These are the activations of a small neural network, seen along a few directions. Each row is one input.
In each table, some parts of the input vary, and every possible input appears once, in random order.
Descriptions start from the smaller parts, as in this example, which fits no table here: line(6) and (point or line(9) or (values(2) and ring(5))).
Shared parts are said once, and a part with two or three values counts as separate values.
In the rows, zero is written as 128.

Other details of the inputs vary at random and push rows far along three fixed directions, the same in every table; ignore that.

A family of inputs:
R1: [ 61 196 107 152 145 147 155  73  61  89 136]
R2: [129  48 160 139  92  59  92 187 140  94 165]
R3: [121 175 115 129 153 195 165  68 147 138 103]
R4: [251 184  89  33 166 105  99 149  78 151  48]
R5: [ 39 208 110 164 142 157 171  95  84 107 143]
R6: [105 171 119 121 175 209 151  50 150 133  92]
R7: [229  41 145 101 104 115  89 170 193 145 121]
R8: [169 195 115  68 160 203 150  89 119 170  74]
R9: [ 99 188 119 121 172 187 165  60 137 129  94]
R10: [113 106 100 137 100  52  85 144 106 112 147]
R11: [174 197  90  84 176 173 157  58 106 151  65]
R12: [203 114  93 101 151  39  87 156  97 103  88]
R13: [ 62 162 118 170 133 146 152 112 106 141 150]
R14: [ 69 171 113 151 141 163 160  65  87 109 138]
R15: [167 190  74 101 154  24 113 140  12  82  97]
R16: [ 45 115 151 152  73 167 121 111 160 126 178]
R17: [ 90 144 158 132 124 197 155 107 168 136 131]
R18: [146 198  98  74 155  38  95 178  17  81  93]
R19: [150  99 141 115 110 138 118 126 127 127 138]
R20: [ 47 204 137 130 134 176 155  90  82  76 130]
R21: [166  95 109 133 124  62 116 160 114 148 133]
R22: [125 140 129 126 165 211 157  81 202 182  97]
R23: [140 190  75 101 175  26  93 166  24  99  90]
R24: [109 186 121 107 125 103 138 123  41  89 130]
R25: [156 186  82 101 169 124 132 112  77 156  85]
R26: [231  76 136  78 122 144 109 131 171 163 101]
R27: [164  41 170 137  87 155 122 153 221 152 155]
R28: [131 109 140 133 109 130 113 172 141 144 145]
R29: [200 121 119  81 144 114  90 175 137 157  84]
R30: [120  45 143 184  88  66 120 175 166 125 183]
R31: [207  67 152  99 122 210 112 116 227 170 108]
R32: [210  92 106 114 149 129 106 149 182 186  94]
R33: [106  38 150 193  86  91 126 144 168 123 189]
R34: [147  58 144 138  89  70  97 200 129 149 167]
R35: [188 108 144  89 133 165 121 127 184 150  93]
R36: [ 86 115 128 176 105  68 137 145  98 107 173]
R37: [153 167  92 108 163  89 119 138  94 126  88]
R38: [ 20 110 154 196 115 142 157 100 149  97 181]
R39: [ 85 186 110 133 158 108 146 108  84 102 117]
R40: [ 79  62 180 178  66 131 140 150 166 121 202]
R41: [130  67 149 151  85  68  96 206 125 137 175]
R42: [ 54 117 131 181 118  98 129 124 104  80 164]
R43: [ 23 109 182 177  94 158 156 131 160 111 189]
R44: [ 99 163 120 117 125  65 100 157  34  51 132]
R45: [169  82 115 137 126  98 104 138 143 121 129]
R46: [ 29 210 138 133 132 126 152 113  49  62 145]
R47: [136 151 132 114 116 109 129 144  92 117 132]
R48: [108 184 118 125 166 202 167  66 155 148  91]
R49: [144 162 137 101 140 229 152 101 176 169 100]
R50: [207  77 120 112 138 150 128  99 185 173 102]
R51: [175 108 111 128 135 103 122 142 143 162 117]
R52: [178 107 139  85 144 152 102 124 159 133  96]
R53: [156  50 131 156  99  49 116 167 142 140 162]
R54: [199  86 125 112 148 146 123 114 204 165  88]
R55: [141 129 148 101 149 212 132 118 195 184  98]
R56: [ 93 106 166 150 103 218 149  90 177 138 158]
R57: [ 24 126 172 178  82 165 172 116 127 117 199]
R58: [136 160 142  98 148 226 150 100 181 169  91]
R59: [125 101 117 158 114  63 114 150 106  89 152]
R60: [ 74  69 178 180  69 133 139 164 172 120 201]
R61: [198 127 110  86 121  41  86 173  57  90 113]
R62: [ 49 147 120 176 130  98 131 146  96 112 155]
Description of these inputs: values(2) and (point or (line(5) and line(6))).
The inputs of R48 and R17 match in every part but the values(2) part. If R25 is changed in the same way as R48 into R17, which row does it become?
Answer: R34
The inputs of R10 and R16 match in every part but the values(2) part. If R50 is changed in the same way as R10 into R16, which row does it become?
Answer: R26
A walk changes only the line(5) part. It starts at R2 and steps to R20. List the rest of the walk in order.
Answer: R7, R61, R26
A walk changes only the line(6) part. It starts at R42 and steps to R12. List the rest of the walk in order.
Answer: R54, R48, R37, R62
Change only the line(5) part in R54. List by row number the other rows that result.
Answer: R3, R9, R11, R15

A family of inputs:
R63: [127 130 134 127 117 108 127 153 118 113 130]
R64: [108  93 151 148 120 125 135 139 165 133 143]
R65: [116 125 126 128 132  98 110 147 123 122 131]
R66: [133 127 134 128 117 110 123 139 118 102 137]
R67: [134 125 143 122 116 111 129 151 107 120 138]
R68: [128 126 137 120 117 112 124 158 106 125 137]
R69: [130 123 127 125 112 111 112 136 117 101 134]
R70: [225 113 106  83 153 151 124 119 177 192  73]
R71: [121 133 127 126 118 110 111 154 119 117 134]
R72: [138 123 143 122 116 110 128 147 107 116 140]
R73: [124 159 114 131 153 136 145 116 110 128 107]
R74: [125 155 105 120 133 136 132  93 104 132 109]
R75: [121 168 105 122 142 135 133 111 107 143 117]
R76: [116 128 125 127 133 101 105 144 123 123 131]
R77: [131 125 140 120 117 112 128 156 106 123 136]
R78: [138 122 121 138 122  97 135 131 116 128 137]
R79: [121 136 126 125 118 113 107 151 118 118 135]
R80: [114 144 146 131 126 174 152 112 153 130 125]
R81: [118 165 107 129 153 140 130 116 110 133 111]
R82: [134 159 128 105 133 150 132 111  99 116 123]
R83: [130 112 115 141 129 106 118 127 116 113 132]
R84: [130 158 126 103 129 151 127 109  98 116 119]
R85: [123 150 108 127 145 140 128  99 106 122 104]
R86: [121 133 128 125 118 112 119 154 118 117 132]
R87: [126 121 128 124 108 112 109 136 113 106 127]
R88: [102 111 134 159 129 168 133 116 171 154 142]
R89: [110 134 140 131 141 168 147  94 157 126 128]
R90: [131 155 114 130 152 138 141 103 111 118 115]
R91: [114  90 153 148 120 125 135 131 165 125 148]
R92: [113 131 122 139 124 167 145  85 148 143 133]
R93: [135 161 131 106 134 149 137 114  99 117 122]
R94: [125  91 136 156 109 127 140 120 159 141 157]
R95: [115 137 132 143 130 161 159  99 148 151 131]
R96: [102 109 136 159 131 166 144 119 171 154 138]
R97: [121 169 104 122 141 136 129 110 107 144 118]
R98: [132 123 129 126 116 111 117 138 118 101 139]
R99: [114 135 134 149 143 165 156 103 151 140 124]
R100: [133 119 125 145 135 102 132 134 118 116 132]
R101: [109  85 143 144 115 130 121 122 164 121 149]
R102: [120 171 121 112 136 145 137 127 110 119 109]
R103: [111 100 152 137 104 146 117 148 150 145 158]
R104: [125 127 135 118 117 115 119 158 107 127 139]
R105: [138 117 115 136 121 100 125 124 116 124 142]
R106: [126 122 136 131 133  95 127 141 123 114 128]
R107: [120 170 126 104 136 152 127 127  99 132 119]
R108: [107 135 128 147 142 168 151 109 150 146 122]
R109: [223  88 120  98 141 148 126 124 197 195  88]
R110: [230  95 109  75 152  80  85 166 151 156  77]
R111: [130 115 135 117 107 117 110 138 103 116 133]
R112: [127 125 114 136 123  97 124 143 115 139 136]
R113: [132 114 118 143 133 104 122 129 117 112 137]
R114: [104  93 148 147 120 126 132 142 165 136 143]
R115: [132 128 136 128 118 108 127 144 118 105 134]
R116: [123 156 118 112 151 138 132 100 115 109 114]
R117: [105  83 144 144 111 130 117 122 161 126 142]
The inputs of R115 and R86 match in every part but one. If R78 is changed in the same way as R115 into R86, which row does it become?
Answer: R112
The inputs of R91 and R106 match in every part but one. If R100 is changed in the same way as R91 into R106, which row does it become?
Answer: R99
What is each input in this table made of?
Answer: line(5) and line(11)
Change only the line(5) part in R84. List by row number the other rows that result.
Answer: R69, R83, R92, R101
